These are the activations of a small neural network, seen along a few directions. Each row is one input.
In each table, some parts of the input vary, and every possible input appears once, in random order.
A made-up example of a description, with smaller parts first: one of 2 separate values, together with either a single point or one of 11 places along a line or (one of 4 places along a line, together with one of 5 places around a ring).
Shared parts are said once, and a part with two or three values counts as separate values.
(in the rows, 128 means zero)

Table:
r1: [ 80 138 142 123 150  97 182 179 123 193 113]
r2: [ 83 121 129 140  84 176 154 137  26 172 107]
r3: [ 92  26 122 139 155 111 193 101  96 168 116]
r4: [145  88  83 137 163  95 112 179 170 158 176]
r5: [127  92 159 146 161 104 180 168 106 184 132]
r6: [169 115  69 106 150 114 121 110 157  49 159]
r7: [149  73  53 124 146 128 153 127 148 133 173]
r8: [175 146 172 144 146 132 117 118 162  97 104]
r9: [139 134 177  83  72 159  71 154  67 161  99]
r10: [189  87 173 119 102  95 128 155 157 147 112]
r11: [106 179 203 133  94 123 175  77 141 162 103]
r12: [185  80 143 116 108  94 143  98 133 150  93]
r13: [159 150 111 137 172 130 106 129 171  66 161]
r14: [ 59 167 110 161 140 148 162 120 159 151 176]
r15: [124 173 187 107 123 100 148 141 152 162  74]
r16: [113 208  94 106 166 119 114 136 180  75 144]
r17: [ 94  53  55 143 164 149 150  94 147 135 156]
r18: [122 153 157 134  47 161 114 109  62 144  78]
r19: [135 182 136 150  63 164  92  82  78  91  84]
r20: [192 115 166 140 123  70  87 142 174  98 125]
r21: [136 193 165 119 140 109 121 122 171 110  84]
r22: [ 92 202 131 122 146 155 140  98 168  61 159]
r23: [141  90 132 133 126 120 124  46 151  87  90]
r24: [178 117 186 137 122 134 153 130 142 144 102]
r25: [142 162 160  93  92 140  36 120  77 114 109]
r26: [102 188  75 126 104 198  86 122  86  49 128]
r27: [ 70 154 175 153 124 119 212 126 112 192 142]
r28: [139 106  92 148 176 161 151 167 153 133 169]
r29: [ 99 112 141 102 121 147 111 185  22 201 133]
r30: [120 168  89  94 124 177  33 158  91  64 166]
r31: [ 93 130  72 114 112 171  59 176  74 162 183]
r32: [134  42 115 116 130  93 176 134 107 175 131]
r33: [119  98  76 132 177 117 106  68 161  57 135]
r34: [ 81 145  58 142 101 206 123 148  65 127 143]
r35: [ 79 155  87 127 162 136 141 180 170 147 157]
r36: [132  73 149 129 121 110 144  61 131 156  73]
r37: [186 106 132 135 114  83 109  92 157  91 106]
r38: [116 205 194 151 118 120 145  71 159 104 112]
r39: [175 130 100 124 148  89  90 163 184  69 169]
r40: [148  61 148 136 138  69 160 194 128 180 144]
Changing only one part turns r21 into r1. The same change can be made to r37. Which row results? -> r32
What do these inputs look like to the network? -> one of 5 places around a ring, together with either one of 2 separate values or one of 6 places along a line
Change only the place on the ring of 5 in r29. List by row number the other rows that result. -> r9, r25, r30, r31

Table:
r41: [137 199 157 138 105 149  99  95 147  59 111]
r42: [143 102 195 117 123  82 164 120 141 171  97]
r43: [156  65 115 103  92 150  77 132  49 166 101]
r44: [173 122  77 111 115 143  28 154 106  82 126]
r45: [ 78 167 127 125 107 158 159 136  78 175 114]
r46: [178 145 156 132 151  90 118 109 193  90 114]
r47: [ 93 191 108 128 123 174 110 145 135  75 148]
r48: [ 90 136  89 134 165 153 124 143 159  95 195]
r49: [163  81 100 142 176  86 154 135 193  95 169]
r50: [117 176 182 119  77 134 142 107 102 163  65]
r51: [140  51 121 150 159  73 191 124 135 186 136]
r52: [ 69 100 109 137 143 144 170 135  97 178 159]
Changing only one part turns r51 into r49. The same change can be made to r42. Which row results? -> r46
What do these inputs look like to the network? -> one of 2 separate values, together with either a single point or one of 5 places around a ring
Change only the choice among 2 separate values in r41. List by row number the other rows that result. -> r50

Table:
r53: [118 152  85 152 157 169 126 131 177  33 177]
r54: [127 153 159 136  90 185 149 133  98 135 112]
r55: [121 132 137 133  73 167 113  86  81 116  93]
r56: [136 145  79 119 147 111 107  87 176  95 113]
r57: [165 142  92 110 153  90  90 150 187  88 139]
r58: [123 136 178 128 158 107 165 124 176 153 128]
r59: [123 101 165 114 150  99 133  83 148 126 113]
r60: [150 126 161 133 107 117 138  83 104 125  91]
r61: [ 71 184 113 122  96 151  88 105  82 130 121]
r62: [156 102 169 107 157  77 107 137 166 150 130]
r63: [123 134  55 136 138 152  78  86 165  16 172]
r64: [153 135  64 127 163 155  59 157 151  12 186]
r65: [149 151 185 141 114 120 177 125 135 143 112]
r66: [ 95  44 138 149 145 102 240 160 103 237 136]
r67: [103  20 115 125 132 102 202 118  83 235 128]
r68: [104 174 121 105 103 148  61 166  83 148 134]
r69: [157 123 146 124  81 159  86 151  86 124 102]
r70: [185 129 165 125 111 105 119 145 109 139  98]
r71: [ 73 205 130 128 114 172 122 150  95 145 137]
r72: [126  21 128 134 143  85 185 177  87 239 128]
r73: [130 179 101 137 156 116 144 133 195  96 138]
What do these inputs look like to the network? -> one of 3 separate values, together with either a single point or one of 6 places along a line
Which other rows agree with r62 in the choice among 3 separate values? List them by row number. -> r57, r64, r68, r69, r70, r72
Change only the choice among 3 separate values in r58. List by row number the other rows that result. -> r59, r62
Change only the choice among 3 separate values in r54. List by row number the other rows that result. -> r55, r69
